A small network was shown many inputs. Here are its activations along a few directions, one row for each input.
In each table, some parts of the input vary, and every possible input appears once, in random order.
A made-up example of a description, with smaller parts first: one of 4 places along a line, together with either a single point or one of 9 places around a ring or (one of 2 separate values, together with one of 5 places around a ring).
Shared parts are said once, and a part with two or three values counts as separate values.
In the rows, 128 means zero.

Rows:
x1: [165 144 146 113 162 143 123 155 168 128 209  97 142 129 158]
x2: [ 63 154 150 130 129 151 100 117 127 118 124  70 176 137 132]
x3: [135 132 119 100  88 103 114 111 102 137 121 219 135  95 155]
x4: [117 102 159  81  58 135 152  87  99 149 181 167 164 131 106]
x5: [180 117 163  91 148 164 135 144 163 125 208  79 153 142 133]
x6: [111  92 177 104 122 137 179 115 156 155 123 121 176 159  97]
x7: [189 129 125 133 174 139 123 188 128  75 145 135  98 100 192]
x8: [124 106 114 120  89 118 118 111  92 102 115 230 101  96 174]
x9: [221 128  58 205 159 128 141 123 144 140 177  49  44 114  72]
x10: [113 102 125 137 150 112 154 150 141  88  64 186 117 124 148]
x11: [ 89 162 129 119 143 142  83 146 116 103  65 105 153 105 141]
x12: [194 155 121 111 174 135 115 189 144 116 152 129 128 102 173]
x13: [ 77 135 129 138 147 153  84 149 102  67  61 114 118 100 155]
x14: [105 129 147 103  73 110 138  92 108 150 180 184 152 119 134]
x15: [122 136 147 109  68 104 111 119 100 151 150 205 132 133 144]
x16: [108 130 154 128 130 114 147 156 154 149  96 164 145 166 125]
x17: [ 76 124 160 108 115 175 110 111 117 120 124  53 190 151 108]
x18: [143  86  58 189 159  84 174  82 131 164  92  92  59 151  42]
x19: [121 128 125 116 149 107 153 150 155 129  69 177 149 126 132]
x20: [180 154 145 119 156 140 105 191 151 132 179 117 123 144 166]
x21: [160 118  55 172  92  96 149  29  86 162 139 140  41 129  68]
x22: [ 78 162 151 132 123 145  76 150 117 118  93  91 154 149 137]
x23: [ 96 121 160 126 136 115 169 124 163 153 124 140 165 149 122]
x24: [106 127  55 187 127 122 118  85 109 142  81   7  57 121  58]
Q: What is each input in this table made of?
A: one of 4 separate values, together with either a single point or one of 5 places along a line
Q: Changing only the choice among 4 separate values turns x20 into x22. The same change can be made to x1. Which row results?
A: x2
Q: Change only the choice among 4 separate values in x24. List by row number the other rows that result.
A: x9, x18, x21
Q: Which other rows agree with x14 in the choice among 4 separate values? List them by row number.
A: x3, x4, x8, x15, x21
Q: Which other rows agree with x10 in the choice among 4 separate values? List them by row number.
A: x6, x16, x18, x19, x23

Rows:
x25: [131 131 158  87 101 138  99 149 100 114 144 178 143 121 168]
x26: [ 69 170 155 119 114 146  78 142 117 109  94 120 163 140 149]
x27: [210 146  91 168 219 152 103 191 155  92 159  55  86 118 141]
x28: [ 70 150 161 125 139 138 114 159 149 118  68 132 175 155 146]
x29: [196 140 138 124 193 165 129 159 173 130 203  11 127 151 136]
x30: [127  98 103 159 147 112 157 116 128 108  92 143  85 119 122]
x31: [108  95 141 129 123 131 177  99 141 136 146 116 137 149  94]
x32: [ 83 139 132 142 101 133 101  99 122 157 131  59 139 155  89]
x33: [134 110 163  95 123 129 136 166 133 121 116 189 159 136 164]
x34: [126 114  90 159 118 120 122 101  96 100 120 130  78 103 129]
x35: [ 94 126 161 103 111 145 104 124 106  91 136 159 150 114 170]
x36: [167 122  88 144 107 119 114 117  99 119 125 153  70 110 126]
x37: [159 135 131 127  93 117 138  90 122 174 204 148 130 130 113]
x38: [153 102 143 119 113 124 171 117 138 153 151 137 135 157  90]
x39: [ 98 137 104 174 159 109 131 137 129 135  52 102  96 140 102]
x40: [ 92 149 152  90 118 150  92 127 106 103 106 133 169 103 153]
x41: [168 105 101 143 136 109 149 133 132 126  97 166  78 126 119]
x42: [ 81 123 142 140 134 121 137 118 151 163 106  73 147 171  76]
x43: [172 124  92 143 140  87 154 126 150 147 126 189  81 118 130]
x44: [173 162 166 115 182 170 101 232 175  89 174  68 152 104 187]
x45: [ 99 152  89 176 126 117  96 122  97 127  78  88  90 125 112]
x46: [135 154 147  88 104 113 110 145 113 135 173 199 148 114 178]
x47: [ 94 129 157  98 141 143 128 144 140 111  79 145 183 118 148]
x48: [170 140  80 145 113 100 118 110 117 143 154 177  72 102 138]
x49: [107 125 120 118  99 143 121  83 114 145 142  74 148 122  92]
x50: [109 109 131 131  94 147 140  80 112 134 171 103 128 133 107]
x51: [ 96 104 166 111 134 136 139 141 139  99 109 172 165 129 166]
x52: [137 132 152  95 126 104 146 162 146 141 145 211 163 130 174]
x53: [124 119  91 147 155 116 144 120 126 119  63 117 106 110 105]
x54: [106 109 129 114 131 130 156 103 143 149 117  88 158 139  79]
x55: [152 116 133 120  86 141 133  99 107 153 177 124 124 139 102]
x56: [125 134  77 149 124 122 109 104  94 111  90 103 100  93 115]
x57: [161 122 140 126 118  98 176 108 153 172 177 160 141 148 101]
Q: What is each input in this table made of?
A: one of 3 separate values, together with either a single point or (one of 2 separate values, together with one of 5 places along a line)
Q: Changing only the choice among 3 separate values turns x39 into x42. The same change can be made to x56. Which row results?
A: x49
Q: Change only the choice among 2 separate values in x40. List by row number the other rows that result.
A: x47
Q: Change only the place on the line of 5 in x32. List by row number the other rows that result.
A: x37, x49, x50, x55
Q: Change only the choice among 3 separate values in x33. List by row number the other rows that result.
A: x38, x41

Rows:
x58: [137 120 118 133 120 115 147 108 131 155 134 124 120 140  97]
x59: [ 95 119 106 145 112 109 136  89 111 134  91 147 114 125 107]
x60: [110 126 122 139 115 118 138 100 129 152 132 111 128 142  98]
x61: [123 112 100 139 115 106 145  98 114 138  92 160 106 122 107]
x62: [148 119  99 130 105 103 134 105 106 131 127 186  91 105 132]
x63: [ 99 125 125 137 105 130 125  96 118 148 121  93 132 146  88]
x64: [105 151 185  79 148 150  92 196 140  89 115 164 189 123 208]
x65: [163 128 115 127 111 114 137 113 122 149 169 150 108 125 123]
x66: [ 97 138 200  70  95 139 122 150 133 130 147 194 205 138 173]
x67: [119 144 113 153 162 133 114 147 136 111  98  82 115 123 130]
x68: [158 134 112 152 162 131 119 163 139 106 122 114  95 122 143]
x69: [180 129 120 126 138 133 134 132 135 132 184 113 117 121 132]
x70: [173 144 103 143 157 129 109 161 132 109 137 126  97 106 153]
x71: [133 109 105 142 110 106 144 105 112 129 113 175  92 123 123]
x72: [108 142 115 151 153 146 102 143 123 107  86  63 118 127 122]
x73: [ 77 127 181  75  87 125 121 147 112 111 106 230 188 115 182]
x74: [148 117 122 137 117 117 145 114 128 148 156 140 108 142 113]
x75: [ 83 118 110 143 104 121 125  85  98 128  80 128 118 129  97]
x76: [112 140 203  65 126 159 118 166 149 113 162 155 211 136 183]
x77: [125 127 128 137 141 138 136 120 144 136 146  74 134 136 107]
x78: [152 121 124 131 147 135 144 129 146 138 149  87 126 134 105]
x79: [148 137 107 147 166 130 121 156 141 113 100  97 108 120 128]
x80: [164 118 129 136 144 136 142 134 142 130 171 103 115 136 122]
x81: [114 126 131 135 131 150 123 116 132 133 134  54 137 139  98]
Q: What is each input in this table made of?
A: one of 4 places along a line, together with either a single point or one of 5 places along a line
Q: Changing only the place on the line of 4 turns x81 into x75. The same change can be made to x78. Which row results?
A: x61
Q: Which other rows agree with x70 in the place on the line of 4? List them by row number.
A: x64, x67, x68, x72, x79
Q: Which other rows agree with x74 in the place on the line of 4? List them by row number.
A: x58, x60, x63, x65, x66
